Each row below holds a small network's activations on one input, seen along a few directions.
Each table varies a few parts of the input and shows all the possible inputs, shuffled.
A made-up example of a description, with smaller parts first: one of 6 places along a line, together with either a single point or one of 9 places around a ring or (one of 2 separate values, together with one of 8 places around a ring).
Shared parts are said once, and a part with two or three values counts as separate values.

Other details of the inputs shift rows strongly along two fixed directions, in all tables alike. That doesn't count.

Table:
x1: [-2.99 -0.21 -3.10  1.81  0.89 -1.73  0.57 -0.80 -1.08  0.39 -1.76]
x2: [ 2.05 -1.11  2.09 -1.18  0.44  1.99  0.16  3.20 -0.67 -0.88  1.84]
x3: [-2.72 -0.48 -2.29  1.22  0.93 -2.22  1.92 -1.32 -0.08  1.12 -1.60]
x4: [ 0.90  0.29  0.59 -0.51 -2.40  0.30 -1.12 -1.35  1.70  0.04 -0.48]
x5: [ 0.69  0.49  0.46 -0.58 -2.34  0.36 -1.07 -1.29  1.83 -0.06 -0.23]
x6: [ 0.83  0.86  0.29  0.01 -2.10  0.79 -0.73 -1.58  1.86 -0.13  0.25]
x7: [-0.67  1.39  1.31  0.95 -1.49 -0.07 -1.37 -1.26  1.04 -1.20 -0.79]
x8: [ 0.05  0.79  1.05 -0.53 -1.44  0.22 -2.19 -2.32  0.44  0.63  0.19]
x9: [ 0.00  1.33  0.76 -0.01 -1.12  0.68 -1.82 -2.55  0.62  0.42  0.95]
x10: [ 2.14 -0.62  1.57 -1.05  0.58  2.10 -0.52  3.56 -1.08 -0.85  1.82]
x11: [ 0.72  0.68  0.37 -0.15 -2.09  0.60 -0.89 -1.48  1.99 -0.15  0.20]
x12: [ 0.25  0.34  0.22 -0.16 -2.61  0.70 -1.57 -1.10  1.21 -0.78 -0.33]
x13: [-0.01  1.86  1.45  0.77 -1.07 -0.03 -0.51 -1.76  1.56 -0.54 -0.52]
x14: [-1.24 -1.52 -1.57 -0.25  2.49 -0.39  1.28 -0.03 -1.86  1.71  1.06]
x15: [-0.06 -2.45  0.60 -0.32  3.83 -0.07  2.59  3.80 -2.95 -0.02  0.05]
x16: [ 2.98 -0.50  1.86 -1.74  1.05  1.32  0.53  2.68 -0.02 -0.18  2.31]
x17: [-1.77 -1.86 -2.75  0.16  3.34 -2.68  3.38  0.91 -2.02  1.76 -1.19]
x18: [-1.16 -2.68 -4.02 -0.59  2.31 -1.87  3.12  1.07 -1.52  2.05 -0.20]
x19: [ 5.03 -0.18  6.72 -2.82  3.88  2.39  1.18  7.03 -1.66 -1.28  3.76]
x20: [ 0.21  1.92  1.21 -0.14 -1.18 -0.95 -1.00 -1.50  1.47 -0.33 -0.70]
x21: [ 2.23  0.56  3.11 -1.05  2.06  0.58  0.76  2.61 -0.36 -0.60  1.62]
x22: [-2.59 -1.11 -2.94  0.14  0.87 -1.51  0.55 -2.10 -1.15  2.08 -0.48]
x23: [ 0.29  0.53  0.12  0.27 -2.35  0.95 -1.39 -1.29  1.38 -0.86  0.10]
x24: [ 0.47  0.15  0.35 -0.09 -2.67  0.64 -1.62 -1.16  1.08 -0.67 -0.58]
x25: [-0.28  1.56  0.85  0.83 -1.39 -0.04 -2.22 -1.04  0.40 -1.08 -1.43]
x26: [ 2.37 -0.36  1.40 -0.80  0.80  2.51 -0.27  3.23 -1.15 -0.93  1.96]
x27: [ 0.31  0.84 -0.33 -0.02 -2.49  0.80 -2.24 -0.76  0.80 -0.73 -0.36]
x28: [-2.86 -0.43 -2.69  1.96  0.95 -1.45  1.55 -1.46 -0.75  0.28 -1.58]
x29: [ 2.44 -0.92  1.69 -1.30  0.48  2.01 -0.64  3.47 -1.33 -0.76  1.24]
x30: [ 0.18 -1.93 -2.11 -0.86  1.23 -1.10  1.84  0.96 -0.87  1.43 -0.01]
x31: [ 3.09 -0.31  1.79 -1.59  1.04  1.50  0.70  2.59 -0.15 -0.15  2.37]
x32: [-3.08 -1.85 -3.20  1.56  2.77 -1.77  2.84  0.21 -1.89  0.72 -1.28]
x33: [ 0.96  0.96  0.08 -0.54 -2.15 -0.15 -1.17 -1.29  1.90  0.07  0.40]
x34: [ 0.08 -1.42 -0.15  0.31  4.32  0.57  2.24  4.03 -3.21 -0.18  0.81]
x35: [-2.58 -0.41 -2.36  1.34  1.16 -2.01  2.00 -1.54 -0.04  1.00 -1.51]
x36: [-1.98 -1.28 -3.70  1.12 -0.22 -0.59  1.36 -1.27 -0.41  0.68 -0.76]
x37: [-0.17  1.49  1.60  0.16 -1.30 -0.43 -0.86 -1.48  1.54 -0.48 -1.01]
x38: [-0.25  1.08  0.92 -0.27 -1.34  0.28 -2.06 -2.22  0.71  0.53  0.79]
x39: [-1.86 -2.30 -1.59  0.41  3.37 -1.13  2.85  2.16 -2.58  0.44 -0.76]
x40: [-0.44  1.92  0.64  1.21 -1.08  0.25 -2.01 -1.16  0.69 -1.26 -0.74]
x41: [ 0.38  2.27  1.05  0.48 -0.94 -0.55 -0.67 -1.78  1.49 -0.40 -0.21]
x42: [-2.91 -0.31 -3.10  1.50  0.88 -1.75  0.49 -0.84 -1.19  0.38 -2.10]
x43: [ 0.59  0.60  0.45 -0.27 -2.31  0.39 -0.98 -1.25  1.95 -0.04  0.10]
x44: [ 0.35  1.02 -0.44  0.40 -2.21  1.05 -2.08 -0.96  0.98 -0.82  0.06]
x45: [ 0.04  1.29  1.73  0.22 -1.35 -0.50 -0.91 -1.56  1.41 -0.38 -1.27]
Description of these inputs: one of 5 places along a line, together with either a single point or (one of 2 separate values, together with one of 4 places along a line).
- The inputs of x25 and x1 match in every part but the place on the line of 5. If x30 is changed in the same way as x25 into x1, which row does it become? => x33
- Which other rows does x10 become when the choice among 2 separate values takes its other values? List them by row number. => x1
- Which other rows agree with x27 in the place on the line of 5? List them by row number. => x5, x12, x18, x20, x22, x37, x39, x42
- Which other rows agree with x14 in the place on the line of 5? List them by row number. => x11, x16, x21, x23, x32, x35, x40, x44
- Which other rows does x15 become when the place on the line of 4 takes its other values? List them by row number. => x17, x25, x45

Table:
x46: [-1.14  1.01 -1.32  0.65 -1.06 -1.69 -0.29 -1.18  0.90  0.13 -1.26]
x47: [-1.09  1.13 -0.90  0.57 -0.54 -1.58 -0.62 -1.80  0.27  0.58 -1.35]
x48: [ 0.82 -0.13  0.67 -0.88  0.19  1.05 -0.89  0.72 -0.58  0.32  0.84]
x49: [-1.32  0.41 -0.99  0.70 -1.43 -1.40 -0.65 -1.28  1.04 -0.10 -1.71]
x50: [ 0.78 -0.24  1.19 -0.75 -0.04  0.60  0.60  0.87  0.76  0.02  0.79]
x51: [ 0.13  0.32  1.10  0.20  0.33  1.02  0.05  1.24  0.12 -0.80  0.69]
x52: [-1.40  0.68 -1.26  0.53 -1.05 -1.42 -0.34 -1.12  0.96  0.11 -1.57]
x53: [ 0.11  0.17 -2.68  0.78 -1.52  0.06 -0.37 -1.72  0.38  0.27 -1.36]
x54: [ 0.74 -0.88  1.40 -0.74 -0.40  0.56  0.61  0.75  0.42 -0.44  0.55]
x55: [ 0.15 -0.12  1.23  0.36  0.19  0.99 -0.06  1.24  0.05 -0.93  0.55]
x56: [ 1.95  0.42  0.74 -0.10  0.26  0.47  0.25  1.22 -0.16 -0.71 -0.89]
x57: [ 0.17 -0.01  1.62  0.29  0.70  1.08 -0.39  0.58 -0.58 -0.49  0.45]
x58: [ 0.40  0.72  1.40  0.27  0.85  0.82 -0.20  0.53 -0.60 -0.32  0.90]
x59: [ 0.11 -0.21  1.69  0.12  0.49  1.08 -0.28  0.46 -0.84 -0.82  0.35]
x60: [-1.22 -0.32 -0.82  0.42 -0.74 -0.74  0.10 -2.36  0.70  0.96 -0.91]
x61: [-1.38  0.29 -0.57  0.44 -1.07 -1.32 -0.82 -2.01  0.11  0.03 -1.92]
x62: [ 0.16  0.43  1.49  0.13  0.84  1.10 -0.29  0.58 -0.50 -0.35  0.59]
x63: [ 0.80 -0.12  1.57 -0.83  0.48  0.69  0.27  0.22  0.16  0.47  0.69]
x64: [ 1.04  0.17  1.48 -0.70  0.49  0.41  0.36  0.17  0.06  0.50  0.99]
x65: [ 1.21  0.29  1.29 -0.77  0.78  0.23  0.31  0.01  0.18  0.27  1.22]
x66: [-2.56 -5.41 -6.50 -0.30  7.62 -2.28  6.19  4.09 -5.82  3.39  0.77]
x67: [ 1.06  0.88  1.32 -0.58  1.01 -0.40 -0.43  0.75 -0.38 -0.21  0.35]
x68: [ 0.37  0.61  1.00  0.33  0.35  0.73  0.14  1.19  0.03 -0.77  1.00]
x69: [-0.91  0.53 -1.83  0.32 -1.05 -0.59 -1.04 -2.03  0.08  0.91 -0.33]
x70: [ 0.65  0.02  1.72 -0.49  0.56  0.04 -0.57  0.95 -0.49 -0.16 -0.31]
x71: [ 1.03  0.03  0.18 -0.69 -0.30  0.68 -0.47  1.32 -0.05 -0.10  1.24]
x72: [-1.19  0.10 -2.15  0.29 -1.55 -0.42 -0.76 -1.32  0.78  0.45 -0.54]
x73: [ 1.21  0.15 -0.01 -0.76 -0.02  0.51 -0.52  1.16  0.07 -0.33  1.47]
x74: [-1.35  0.81 -0.84  0.44 -0.53 -1.31 -0.68 -1.74  0.34  0.55 -1.66]
x75: [-1.59  0.61 -1.96  1.32  0.05 -0.94  0.45 -1.17  0.41 -0.20 -0.18]
x76: [-0.91  0.19 -1.78  0.37 -0.53 -1.31  0.82 -1.71  1.21  0.55 -0.12]
x77: [-2.03 -0.28 -1.39  1.27 -0.86 -0.49  0.20 -1.31  0.23 -0.54 -1.01]
x78: [ 0.81 -0.68  0.43 -0.63 -0.47  0.92 -0.65  1.38 -0.04 -0.25  0.80]
x79: [ 1.03  0.75  0.93 -0.51  0.51 -0.49 -0.09  1.40  0.25 -0.66  0.46]
x80: [ 2.11 -0.16  0.72 -0.28  0.03  1.09  0.98  0.49  0.40 -0.21 -0.01]
x81: [ 0.76 -0.76  0.88 -0.87 -0.18  1.01 -0.88  0.61 -0.93 -0.15  0.60]
x82: [ 0.82 -0.56  0.81 -0.71  0.04  1.02 -0.99  0.72 -0.66  0.18  0.70]
x83: [-1.32 -0.57 -0.81  0.26 -0.90 -0.78  0.27 -2.46  0.40  0.66 -1.03]
x84: [-0.72  0.29 -2.20  1.76 -0.21 -0.02  0.77 -1.40  0.03 -0.24 -1.56]
x85: [ 0.58  0.84  1.22  0.21  1.13  0.64 -0.24  0.37 -0.49 -0.54  1.13]
x86: [ 0.79 -0.68  1.32 -0.57 -0.18  0.57  0.50  0.87  0.68 -0.11  0.65]
x87: [ 1.01  0.05  1.09 -0.63 -0.02  0.32  0.69  0.82  0.67  0.05  1.09]
x88: [ 0.75 -0.88  0.50 -0.79 -0.69  0.91 -0.54  1.26 -0.31 -0.59  0.70]
x89: [-1.42  0.15 -0.99  0.54 -1.57 -1.44 -0.47 -1.37  0.72 -0.40 -1.83]
- Describe the family of inputs behind these rows. => one of 4 separate values, together with either a single point or (one of 2 separate values, together with one of 5 places along a line)
- The inputs of x56 and x84 match in every part but the choice among 4 separate values. If x49 is changed in the same way as x56 into x84, which row does it become? => x55
- Which other rows does x48 become when the choice among 2 separate values takes its other values? List them by row number. => x72
- Which other rows agree with x60 in the choice among 4 separate values? List them by row number. => x50, x54, x63, x64, x65, x76, x80, x83, x86, x87
- Which other rows does x58 become when the choice among 4 separate values takes its other values? List them by row number. => x47, x64, x69
